A small network was trained on made-up records. Each row is its average activation on records with the value named, seen along a few directions.
Related values have similar rows: they may be neighbours, one step apart, or belong to one group.
In the rows, zero is written as 500.
Random noise pushes rows far along 13 fixed directions. That doesn't count. These rows show it; they differ only by the noise:
[252 584 574 502 355 552 502 518 408 562 612 611 561 500 708 446 907 709
 544 518 265 350 432 446]
[748 456 567 429 600 394 554 455 354 179 409 442 594 658 316 324 420 327
 410 516 630 744 447 322]
[668 405 498 439 583 579 645 454 404 423 383 464 720 772 211 565 101 359
 665 531 653 643 700 454]
[635 496 603 552 336 439 321 491 539 596 458 720 490 620 493 366 615 312
 458 605 395 498 666 374]
[423 333 441 411 602 596 481 571 469 719 647 581 538 657 409 535 457 580
 638 641 566 595 440 887]
[392 492 639 585 472 338 532 422 429 407 710 297 713 578 572 222 676 468
 337 639 772 623 488 304]
[520 569 438 458 728 544 513 336 524 304 567 663 442 687 542 545 464 656
 492 282 510 212 618 355]
[423 432 556 439 523 450 398 282 318 566 484 321 576 729 554 507 688 625
 391 573 406 578 472 688]
[553 491 520 462 293 478 407 347 442 629 282 301 482 462 448 617 512 529
 449 492 368 556 651 622]
[443 587 354 597 403 564 631 456 335 817 548 412 325 617 677 597 475 488
 590 536 546 405 607 400]
[526 436 517 571 553 508 487 574 606 536 521 607 504 430 436 485 491 621
 413 412 466 466 490 491]
[570 379 513 471 522 545 428 710 591 633 291 552 616 399 311 537 398 584
 556 614 363 582 577 505]
[464 494 525 297 350 511 365 595 754 699 410 511 407 388 345 512 332 359
 585 631 714 603 838 478]
[562 550 373 517 426 583 550 497 389 627 657 645 425 669 533 451 495 424
 661 575 640 440 646 380]
[653 447 562 563 321 520 688 401 474 432 300 331 543 381 267 673 218 445
 453 234 451 629 509 678]


NILOS, 16 values:
pefe: [398 561 506 308 634 513 504 628 465 352 423 519 561 438 517 504 547 599
 677 607 423 531 422 437]
vade: [377 480 636 258 726 530 578 646 657 272 327 549 532 403 368 587 422 621
 492 350 355 525 383 511]
fero: [397 522 491 348 352 672 625 568 489 588 473 571 470 428 417 613 549 614
 603 417 392 625 430 631]
kitib: [667 482 135 648 762 525 270 480 454 657 682 623 307 545 662 527 539 640
 583 644 552 246 551 512]
bibi: [177 452 648 449 528 537 626 909 709 621 466 455 627 259 440 520 357 431
 573 646 532 718 365 392]
mozes: [462 568 425 543 416 593 613 437 362 547 571 482 563 567 596 522 596 542
 634 497 471 376 527 446]
zono: [449 538 471 552 576 619 622 510 603 452 577 676 455 514 507 687 260 519
 660 308 509 337 550 575]
naf: [353 586 544 608 437 446 637 516 441 524 665 397 663 517 653 411 515 447
 601 654 642 433 540 375]
gab: [538 564 415 457 292 561 412 486 637 369 606 561 443 176 448 466 625 553
 463 350 566 443 501 563]
bubuf: [594 388 634 470 563 432 280 341 456 299 456 382 827 574 332 457 631 733
 323 528 385 626 522 642]
fiv: [337 401 669 456 596 536 504 571 619 435 341 468 763 465 398 548 563 673
 397 476 325 572 407 450]
zuza: [580 478 303 574 600 571 417 629 497 500 493 487 446 238 496 518 538 730
 458 485 431 411 373 476]
fupig: [494 499 518 310 607 535 381 464 628 464 378 634 401 633 430 560 427 344
 490 479 497 561 525 552]
mon: [603 463 476 667 536 519 472 349 427 419 610 613 617 726 473 460 423 420
 467 488 511 458 533 449]
gedul: [586 553 298 276 584 553 390 675 453 521 248 443 264 326 528 528 630 634
 498 600 402 583 384 315]
poti: [629 513 502 418 423 481 248 263 489 416 488 598 269 576 531 584 623 444
 395 324 395 513 545 728]
NILOS is arranged as a ring.
What is the length, in steps, of the shortest route from fiv to poti? -> 8
List every value one step from mon, in the order listed. -> bibi, zuza
List every value one step from fero, in the order listed. -> vade, mozes
List every value one step from fupig, in the order listed. -> gab, gedul
